Each row below is a small network's average activation on inputs in which a field has the value named, seen along a few directions.
Related values have similar rows: they may be neighbours, one step apart, or belong to one group.
(in the rows, 500 means zero)
Strong random noise was added to every row along 13 fixed directions; ignore it. To show where, here is one row again and again, with new noise each time:
[447 290 458 505 487 424 661 540 535 277 481 690 261 516 544 717 433 293
 493 645 628 343 245 540]
[438 500 471 309 332 525 261 449 440 166 315 536 410 399 186 662 447 633
 587 658 715 473 700 379]
[650 433 464 582 510 597 612 392 489 698 585 379 489 541 747 346 698 481
 593 435 382 744 408 537]
[672 273 251 590 595 619 566 376 249 590 307 422 409 424 669 382 575 665
 633 539 539 737 427 427]
[522 600 680 400 713 543 230 611 429 620 550 501 349 634 707 811 457 807
 596 218 406 558 693 555]
[419 228 640 370 727 681 454 488 724 746 244 446 222 425 310 582 507 361
 457 685 405 493 471 702]
[553 573 600 429 556 480 541 743 518 393 721 550 555 449 499 468 450 525
 404 248 432 518 408 421]
[418 606 472 582 289 456 330 256 382 487 365 335 506 533 483 563 495 653
 476 556 653 337 628 666]
[403 505 460 461 425 658 331 347 460 419 322 551 668 374 303 471 419 515
 647 499 629 511 722 472]
[443 443 439 496 516 529 559 477 254 442 463 751 635 344 494 284 339 407
 647 310 516 490 361 497]
[483 592 405 354 429 304 542 509 355 430 306 574 573 543 476 664 469 492
 426 415 715 369 502 349]
[406 413 350 668 504 566 599 440 584 548 395 532 631 513 564 566 476 516
 552 498 605 484 716 523]
[418 698 608 420 335 488 634 533 590 518 655 235 579 523 471 495 536 417
 343 229 592 297 361 631]
[630 509 478 494 637 432 430 482 295 513 378 817 782 414 531 382 380 348
 449 423 484 568 348 289]
[452 479 351 548 386 469 609 403 529 490 404 381 534 507 547 575 561 488
 485 393 655 351 687 576]


Values of LOP:
nif: [540 382 463 273 632 358 518 680 414 437 470 599 329 340 374 471 400 464
 441 288 385 365 528 459]
tivi: [461 333 413 595 648 661 408 577 544 549 364 375 411 376 320 440 409 750
 425 587 535 386 719 610]
res: [526 566 632 536 634 528 191 483 460 452 521 779 760 334 275 259 346 354
 419 570 292 558 435 444]
matu: [365 388 498 460 551 492 521 544 285 749 399 571 319 369 414 146 460 768
 697 455 276 671 577 702]
zef: [350 535 213 430 287 395 841 357 424 479 336 429 641 532 476 495 565 359
 638 360 768 321 655 373]
gom: [599 252 358 408 798 589 508 380 269 699 228 635 180 540 707 546 511 465
 854 628 468 659 283 540]
peme: [406 517 577 541 622 646 524 571 627 627 609 584 614 516 559 450 435 490
 639 448 330 577 636 480]
nol: [518 568 434 434 314 410 675 552 658 359 723 460 505 556 447 425 581 400
 494 549 516 454 468 439]
nirik: [519 534 540 438 538 472 545 527 378 509 482 703 592 436 407 328 461 393
 579 472 425 601 509 389]
gito: [494 606 347 603 439 252 471 371 347 562 396 484 603 595 705 500 551 465
 512 389 516 314 788 584]
metad: [545 325 423 515 604 289 660 684 579 560 443 726 351 550 579 498 579 453
 437 710 370 562 642 431]
tenu: [454 711 618 369 498 505 536 558 505 477 596 489 613 627 510 649 519 404
 583 415 542 533 361 341]
A value of LOP combines one of 3 hidden first parts with one of 4 second parts; all combinations occur once.
peme and zef share the first part; peme and gito share the second. Which value has the first part of gito and the second part of zef? -> tenu
matu and tivi share the first part; matu and nif share the second. Which value has the first part of nif and the second part of tivi? -> nol

Values of ZENU:
pivo: [461 460 485 610 551 635 404 527 498 523 626 614 598 408 483 297 402 616
 675 473 379 636 573 536]
vam: [447 427 537 616 347 421 576 398 558 410 486 589 534 442 411 440 428 212
 283 672 581 278 179 618]
ditug: [380 718 539 631 248 472 435 307 580 410 663 640 770 640 548 507 505 392
 703 600 511 510 690 483]
mufa: [599 549 539 487 531 744 201 335 631 448 560 421 543 558 534 629 593 580
 722 570 450 706 820 387]
kuf: [269 602 580 233 514 808 521 536 742 595 360 343 589 524 175 679 501 489
 684 580 663 621 662 337]
mibo: [252 442 205 635 424 645 866 492 602 408 438 522 727 482 557 576 454 392
 747 332 790 401 749 507]
kiru: [819 293 413 401 697 418 489 537 467 432 364 669 364 470 560 563 625 262
 425 692 448 647 301 259]
kikuv: [327 706 412 396 343 295 758 649 377 582 555 345 460 632 548 507 521 748
 520 296 623 422 455 551]
bor: [509 645 482 697 403 431 427 283 559 560 320 668 914 665 598 649 466 369
 353 769 663 584 479 295]
nule: [498 415 487 448 413 548 904 491 769 624 592 350 466 607 628 574 657 173
 403 436 601 443 183 554]
vum: [510 511 795 407 485 769 118 401 560 335 601 411 360 410 390 594 485 515
 635 394 464 532 579 653]
pud: [278 675 590 398 340 247 682 711 666 382 680 637 496 688 465 681 528 458
 516 487 505 376 704 455]
A value of ZENU combines one of 4 hidden first parts with one of 3 second parts; all combinations occur once.
nule and pivo share the first part; nule and bor share the second. Which value has the first part of bor and the second part of pivo? -> kiru
ditug and kikuv share the first part; ditug and pud share the second. Which value has the first part of pud and the second part of kikuv? -> mibo
